These are the activations of a small network on made-up records, seen along a few directions, one row for each record.
Records have a field called Geri. Each example row is followed by its value.
The largest differences between rows may come from other fields.
[ 30 -13   6  -7  17   9  -5   2   0  39 -28  33   3] -> w1
[-32  -8  33 -24   9   2  15 -28 -10 -16  33  -3  14] -> w6
[  9  29 -28  29  -9  17  40   2 -55  -1   1  -1 -14] -> w2
[  3   0 -34  55  20 -38 -21  27  45   6  14   5  28] -> w6
[ 12  49  -4  57 -11 -42  -4 -53  20  39 -19 -18  14] -> w4
[ 38  23   7  19 -23 -26   5 -30   0  45   3   8 -27] -> w4
[  5   8 -14  -9 -49 -30  29 -23 -26  24 -12   8  -8] -> w4
[ -9 -36 -19 -59 -11  31   3 -24 -55 -69  16  -3 -29] -> w7
[ 14 -23  -9 -64   6  42 -10 -46 -50 -53  59 -39  -3] -> w7
[ -9 -28 -12  53   0 -17 -12  12   9  21 -65  -1  18] -> w1
[-15  -6 -44  11   8  52  52 -36  17  27   6  32 -76] -> w5
[  3  25 -48  18 -35 -34  -1  -4 -34  41 -12  32   3] -> w2
[ -7 -23 -49  47 -25  -8  41 -32  76  21 -13 -17 -54] -> w3
[ 27   7  21  22   2  18  -2 -21  -2 -80   9  -4  -7] -> w7
[ 27 -35 -27 -14 -12  27  51 -49  37  12  64  11 -65] -> w3
[  7  -1 -15  13 -30   6 -33  20  30  41 -32  10   5] -> w1
[ 26   2  15  48  24 -28 -22  -6  29  48 -63  44  26] -> w1
[ 30  18 -53 -25 -19  -6  31 -13 -44   6  25  12  22] -> w2
[-15 -16 -22 -29  -6  49  89 -61  13   5  31 -28 -45] -> w3
[  9 -14 -17 -65 -15   8  -1 -13 -38 -34 -10  -1 -20] -> w7
[-33  -2 -16  38  -6 -37 -22  36  -2  34  -4  34   7] -> w6
[ 33  14   4  20 -34   5  45  -9 -30   2  17 -42 -19] -> w4
[-34  11  -6 -17 -10 -23  -2  18  22  11 -28  15 -24] -> w6
[ 18   2 -16  30   7 -23  54 -56  70  36 -24  40 -41] -> w3
[-23   6  -2  28 -67   5  16 -41  12  -7  20  14 -34] -> w5
[  8   5 -28 -25 -35 -26  10 -23 -36   6  -2   7  -7] -> w2

Which value of Geri does each new row have?
[  7 -29  -4 -77  14  40  13 -50 -75 -63  48 -26   4] -> w7
[ 39 -42   5 -51  10  31  -8 -20 -43 -25  24 -34 -44] -> w7
[ 30  44  18   5 -38 -14  53 -17 -32   3  -2   8   6] -> w4
[  2  17   3   2 -62 -37  25 -24 -23  28 -18  16   1] -> w4
[ 27  18   6  -1   2  27  18  24  -4   5 -26  17  15] -> w1
[ 28 -21  15  25   2  21 -29   2   0  27  12  23  -5] -> w1
[ 36   1   2 -14 -10 -24  34 -36 -30  32   1  16 -17] -> w4
[ 14  16   2 -46  -3  22 -20 -41 -15 -23  14 -28   2] -> w7
[  8 -30 -22   8  -5 -14 -24 -12  -9 -31 -28 -38 -20] -> w7
[ 34  35 -41   4 -42 -11   1 -10 -15  19  29   5  25] -> w2
[ 12 -14 -34 -14 -32  46  79 -33  45  -9  42 -33 -53] -> w3
[-15  -1 -15  -3 -18  22  -9  12  15  20 -47  27  -3] -> w1
[-17  16 -33   6  -2  22  24 -35 -59  18  13 -14  -2] -> w2
[  4  -2   8  12   8  56  28  24 -13 -14 -30  -8  -7] -> w1
